Each row has a name. Each question is about the rows just above it.

[182  89  88 162 113  89]  z_154
[153  82  83 201  95  82]  z_885
[182  89  88 162 113 146]  z_928
[142 123 123 111 138 113]  z_608
[123 133 134 101 128 133]  z_532
[142 123 123 111 112 122]  z_475
How many entries does [182  89  88 162] have? => 4
How many entries does [142 123 123 111 138 113] have? => 6
Count the entries of [182  89  88 162]: => 4
Count the entries of [142 123 123]: => 3
How many entries does [123 133 134 101 128 133] have? => 6
How many entries does [182  89  88] have? => 3

[ 56 122 118 143 190 137] : z_283
[129  90 118  55 158 171] : z_700
[176  93 118 148 149 121] : z_272
[171  90 118 120 159 129] : z_540
[136  87 126  88 140 149] : z_233
[ 74 146 136 162 135 122] : z_86
How many entries does [129  90 118  55] have? => 4
Number of entries in [136  87 126  88 140]: => 5
Count the entries of [ 56 122 118 143 190 137]: => 6
Count the entries of [136  87 126  88 140 149]: => 6
Number of entries in [171  90 118]: => 3
Number of entries in [ 74 146 136 162]: => 4

[151 129 201 112 130 127  96 147 141 145  94 165 130 129 165 121 170 133
 140 147 171 111 159 118 127 103 108 153 133  95] : z_764
[151 129 201 112 130 127  96 147 141 145  94 165 130 129 165 121 170 133
 140 147 171 111 159 118 127 103 116 153 133  95] : z_902
[151 129 201 112 130 127  96 147 141 145  94 165 130 129 165 121 170 133
 140 147 171 111 159 118 110 103 108 153 133  95] : z_158
Number of entries in [151 129 201 112]: => 4
Count the entries of [151 129 201 112 130 127  96 147 141 145  94 165 130 129 165 121 170 133
 140 147 171 111]: => 22
Count the entries of [151 129 201 112 130 127  96 147 141 145  94 165 130 129 165 121 170 133
 140 147 171 111 159 118]: => 24
Number of entries in [151 129 201 112 130 127  96 147 141 145  94]: => 11

[106 164  68 191 120 159 149 114  93] = z_51
[ 99 153 149 118 201 156 133 110 100] = z_743
[ 61 108 123 136 157 208 145 110 143] = z_269
Count the entries of [106 164  68 191 120 159]: => 6
How many entries does [106 164  68 191] have? => 4
Number of entries in [ 61 108 123 136 157 208 145 110 143]: => 9

[118 115 147  64 137] : z_231
[ 52 140 136 156 129] : z_110
[128 149 122 120  84] : z_220
[ 79 114 138 108 164] : z_96
[119 122 111 193  98] : z_159
How many entries does [118 115] have? => 2
How many entries does [118 115 147  64 137] have? => 5
Number of entries in [128 149]: => 2
Count the entries of [128 149 122]: => 3
How many entries does [128 149 122 120] have? => 4
How many entries does [ 52 140] have? => 2
Count the entries of [128 149 122 120  84]: => 5

[ 50 115 143  51 101 115] = z_266
[175 117 168 178 206 194] = z_391
[158  53 135 151  93  72] = z_223
[162 203  68 135  52  70] = z_178
[107  52 206 115 203  84] = z_307
[166  77  57 177  63  73] = z_715
[ 51 204  50  51  53 137] = z_257
[199 160  53 194  55  79] = z_457
Number of entries in [199 160  53 194  55]: => 5
How many entries does [107  52 206] have? => 3

[133 114 141 134 169 140  94  97 142  85  83 181  89] : z_896
[123  77  98 124 132 171  64 150 176 153 128 149  61] : z_574
[118 139 150 117 142 106 133 116 108 126 141 152 126] : z_585
[126 146 138 126 121 191 141  99 184  86 100 108 140] : z_248
[170 106 111 172 160 128  98 121 133 124 110 155  96] : z_162
[ 74  80  84  73  64 156  95 197 152 171 132  86 113] : z_958
[ 93 154 174  91 140 103 148  93  97  75 106 159 150] : z_311
[146 151 133 146 128 132 153 123 136 159 181 113 139] : z_903
Number of entries in [133 114 141 134 169 140  94  97 142]: => 9
Number of entries in [ 93 154 174  91 140 103 148  93  97  75 106 159 150]: => 13

[115  99  67 147 148 160 169 150 139 186  86 114 150 163  44 125 164 142
  92  64  87 117  98 135  68] = z_681
[115  99  67 159 148 160 169 150 139 186  86 114 155 163  44 125 164 142
  92  62  87 117  98 135  68] = z_599
[101 107  77 169  94  98 163 165 144 166 136 106  81 125 147 173  99 100
  78 174 151 160 151  99 176] = z_615
[101 107  77 169  94  98 163 165 144 166 136 106  81 125 147 173 177  88
 187  99  74 164 150 100 175] = z_796
How many entries does [101 107  77 169  94  98 163 165 144 166 136 106  81 125 147 173  99 100
  78 174 151 160 151  99 176] have? => 25
Number of entries in [115  99  67 159 148 160 169 150]: => 8
Number of entries in [115  99  67 159 148 160 169 150 139 186  86 114 155 163  44 125 164 142
  92  62  87 117  98 135]: => 24

[103 145 153  74] : z_967
[181  60 142 138] : z_524
[103 145 153  61] : z_169
[ 83 122 153  80] : z_671
[105 129 154  80] : z_327
How many entries does [83] have? => 1
Count the entries of [181  60 142 138]: => 4
How many entries does [103 145] have? => 2
Number of entries in [103 145 153  74]: => 4
Number of entries in [103 145]: => 2
Count the entries of [181  60]: => 2

[153 165  64 163  63 125] : z_315
[195 111 125  68 188 117] : z_434
[ 71 141 102  95  81  61] : z_355
[110 169  64 101 149 195] : z_683
[195 170 125  68 188 117] : z_184
[187 128 129 128 188 177] : z_583
[ 63 106 192  89 149 175] : z_653
[132  98  63 190 158  63] : z_385
[169 129 146 174  77 113] : z_84
[ 65 145 106 142  62 182] : z_995
[115 114 195 135  68  96] : z_237
[115 114 195 135  68 110] : z_722
Number of entries in [ 65 145 106 142  62 182]: => 6
Count the entries of [115]: => 1

[ 53 173  50  48 176  85] : z_607
[101  46 211 212 139 121] : z_604
[213 211 213 213 121 200] : z_981
[208  68 211 209 194 213] : z_448
[133 210 210 205  60 207] : z_365
How many entries does [208  68 211 209 194 213] have? => 6
How many entries does [101  46 211] have? => 3
Count the entries of [101  46 211 212 139 121]: => 6
How many entries does [133 210 210 205  60 207] have? => 6
Count the entries of [208  68]: => 2

[ 64  60 191 152 192 193  60  60  64  65 132  75  64 192  68  63 161] = z_744
[188 165  71 195  71  66  68 131 187 188  61  98 186 193 183 186  61] = z_874
[ 63  77 170  63 169 174 184 100  64  66 195 137  66 108  67  67 195] = z_71
[ 61 186 148 191 124 108 135 192  62  64  66  63  62 195  61 196  63] = z_655
How many entries does [ 64  60 191 152 192 193  60  60  64  65 132  75  64] have? => 13
How many entries does [ 64  60 191 152 192 193  60  60  64  65 132  75  64 192  68  63 161] have? => 17
Count the entries of [64 60]: => 2
Count the entries of [188 165  71 195  71  66  68 131 187 188  61  98 186 193 183 186  61]: => 17
How many entries does [ 63  77 170  63 169 174 184 100  64  66 195 137  66 108  67  67 195] have? => 17

[121 194 106 171  95  96] -> z_185
[121 194 106  90 138 135] -> z_109
[121 122 106 171  95  96] -> z_968
Number of entries in [121 122]: => 2
Number of entries in [121 194 106 171  95]: => 5
How many entries does [121 122 106 171  95  96] have? => 6
Number of entries in [121 194 106]: => 3

[116 122 133 136 141 138 134] = z_393
[139 134 140 140 116 111 115] = z_735
[116 122 133 138 141 138 134] = z_579
[ 83  91 130 165 107 101  63] = z_323
Count the entries of [139 134]: => 2
How many entries does [116 122 133 138 141 138] have? => 6
How many entries does [ 83  91 130] have? => 3
Number of entries in [116]: => 1
How many entries does [ 83  91 130 165] have? => 4
Number of entries in [ 83  91 130 165 107 101  63]: => 7

[125 134 183  68 125 141 109  59 127 118  89 144 139  76 126  98 129 142
 121 137 137 136 138 120 134 137 127 180 153 147 164  86 129 131 140 143
  93 172 102 110 146  88 125 134 147 143 109 105 174] : z_668
[131 133 190  56 126 144 111  43 118 118  87 148 136  66 127  94 131 141
 117 139 137 143 139 112 134 144 128 187 158 143 171  72 128 134 136 142
  89 176 100  99 150  77 128 132 150 140 109  99 189] : z_177
[133 133 192  52 126 145 112  40 115 118  86 149 135  63 127  93 132 140
 117 139 137 146 139 110 134 146 128 189 158 142 173  68 128 135 135 141
  88 176 100  96 151  74 129 132 150 140 109  97 192] : z_139
[128 134 187  61 125 142 109  50 122 118  87 146 138  70 127  95 130 142
 119 138 137 139 138 115 134 140 127 184 156 145 168  78 129 132 138 142
  90 174 101 104 148  82 127 133 149 141 109 102 182] : z_776
[126 134 184  66 125 141 109  56 125 118  88 145 139  74 126  97 129 142
 120 138 137 137 138 118 134 138 127 182 154 146 165  83 129 131 139 143
  92 173 101 108 147  87 126 134 147 142 109 104 176] : z_399
Count the entries of [133 133 192  52 126 145 112  40 115 118  86 149 135  63 127  93 132 140
 117 139 137 146 139 110 134 146 128 189]: => 28
How many entries does [126 134 184  66 125 141 109  56 125 118  88 145 139  74 126  97 129 142
 120 138 137 137 138 118 134 138 127 182 154 146 165  83 129 131 139 143
  92 173 101] have? => 39
Count the entries of [131 133 190  56 126 144 111  43 118 118  87 148 136  66 127  94 131 141
 117 139 137 143 139 112 134 144 128 187 158 143 171  72]: => 32
Count the entries of [128 134 187  61 125 142 109  50 122 118  87]: => 11
Count the entries of [128 134 187  61 125 142 109  50 122 118  87 146 138  70 127  95 130 142
 119 138 137 139 138]: => 23

[173 152 181 159 166 104 200 211] = z_64
[127 147 134 133 139 141 158 140] = z_374
[ 91  95  90 108 112 166 121  74] = z_859
[126 197 121 123 125 148 169 117] = z_881
[174  87 148 141 127  86 113 139] = z_665
[ 91 167  90 108 112 166 121  74] = z_455
[ 90 183 110 117 130 169 156 116] = z_410
[173 152 181 159 166 104 104  94] = z_831
[148 106 147 140 137 110 133 153] = z_120
Number of entries in [91]: => 1
Number of entries in [ 91 167  90 108 112 166 121  74]: => 8

[144 117 102 136] -> z_458
[152 105  62 136] -> z_565
[144 117 102 149] -> z_890
[144 105 102 136] -> z_321
How many entries does [152 105  62] have? => 3
How many entries does [144 117 102] have? => 3
Count the entries of [144 117]: => 2
Number of entries in [144 105 102]: => 3

[151 147 139  95  81  84 141 101  79 122 158 159  68 134 158  96  72  96
  74 149 100 139 139 152  85 160  80 156  96 143  72 108 163  95 139 143
 109 108  80  86  87 131 158 152 157  99 101 100] : z_758
[183 186 121  66 118 120 139 133 113  91 180 173  94 129 178  65 101 121
  99 186 129 175 119 177  66 186 113 185 127 179  99  76 177 140 115 181
  75  77 120  62  63 173 162 148 184 129  70 127] : z_326
[107 114 114 157 167 167  81 113 155 135  99  92 171  80  96 153 171 126
 163 114 112 126 115 105 162  96 169 105 124 122 170 146  89 160 115 117
 142 144 165 163 161 130  93 104 104 121 152 107] : z_278
[129 134 101  96 123 119 150 163 141  94 130 127 126 152 129 109 124 155
 134 134 162 125 100 126 116 138 124 133 158 128 127  94 133 123 101 127
  98  95 126 100 100 122 121 111 132 158  95 163] : z_488
[147 150 148 148 151 154 100 130 150 151 146 144 149  98 146 146 150 139
 151 149 129 157 146 152 148 143 149 147 137 154 151 150 132 154 148 151
 146 148 149 147 145 152 146 149 148 137 148 124] : z_703
Number of entries in [183 186 121  66 118 120 139 133 113  91 180 173  94 129 178  65 101 121
  99 186 129 175 119 177  66 186 113 185 127 179  99  76 177 140 115 181
  75  77 120  62  63 173 162 148 184 129  70 127]: => 48
How many entries does [183 186 121  66 118 120 139 133 113  91 180 173  94 129 178  65 101 121
  99 186 129] have? => 21
Count the entries of [183 186 121  66 118 120 139 133 113  91 180 173  94 129 178  65 101 121
  99 186 129 175 119 177  66 186 113 185 127 179  99  76 177 140 115 181
  75  77 120  62  63 173]: => 42

[141 141 154 218 115  95 128  62 140 104 115 122 152 109 124 113 173 127
 139 195 129 168] -> z_515
[125 116 133 157 139 117 125 126 127 156 159 131 132 100 154 136 122 144
  91 161 121 129] -> z_770
[138 140 134 113 128 130 137 133 131  94  96 126 134 164 102 120 142 111
 166  98 143 148] -> z_443
[120 137 123 175  94 120 113  65 133 132 130 124 124  83 130 117 146 134
 124 185 109 110] -> z_210
[114 110 107  73 141 149 124 175 118 165 157 133 109 123 146 143  90 139
  97  98 121  92] -> z_179
Count the entries of [138 140 134 113 128 130 137]: => 7
Count the entries of [141 141 154 218 115  95 128  62 140 104 115 122 152 109 124]: => 15
Count the entries of [114 110 107  73 141 149 124 175 118 165 157 133 109 123 146 143  90 139
  97  98 121  92]: => 22
How many entries does [141 141 154 218 115  95 128  62 140 104 115 122 152 109 124 113 173 127
 139 195 129 168] have? => 22
How many entries does [138 140 134 113 128 130 137 133 131  94  96 126 134 164 102 120 142 111
 166  98 143 148] have? => 22
How many entries does [120 137 123 175  94 120 113  65 133 132] have? => 10

[ 73 122 161 149  98 140 149  96  63  79 115 109 163 126]  z_143
[ 65 127 173 138  90 139 158  97  59  77 110 107 148 133]  z_15
[ 65 127 173 138  90 139 158  73  66  99 107 129 174 130]  z_815
[ 65 127 173 138  90 139 158  97  59  77 110 114 155 130]  z_541
[109 136 127 177 140  94 101  79  72  79 111 126 160 125]  z_694
[ 73 122 161 149  98 140 149  96  63  79 115 109 149 125]  z_558
How many entries does [ 65 127 173 138  90 139 158  97  59  77 110] have? => 11
How many entries does [109 136 127 177 140  94 101  79  72  79 111 126 160] have? => 13
How many entries does [ 73 122 161 149  98 140 149  96] have? => 8

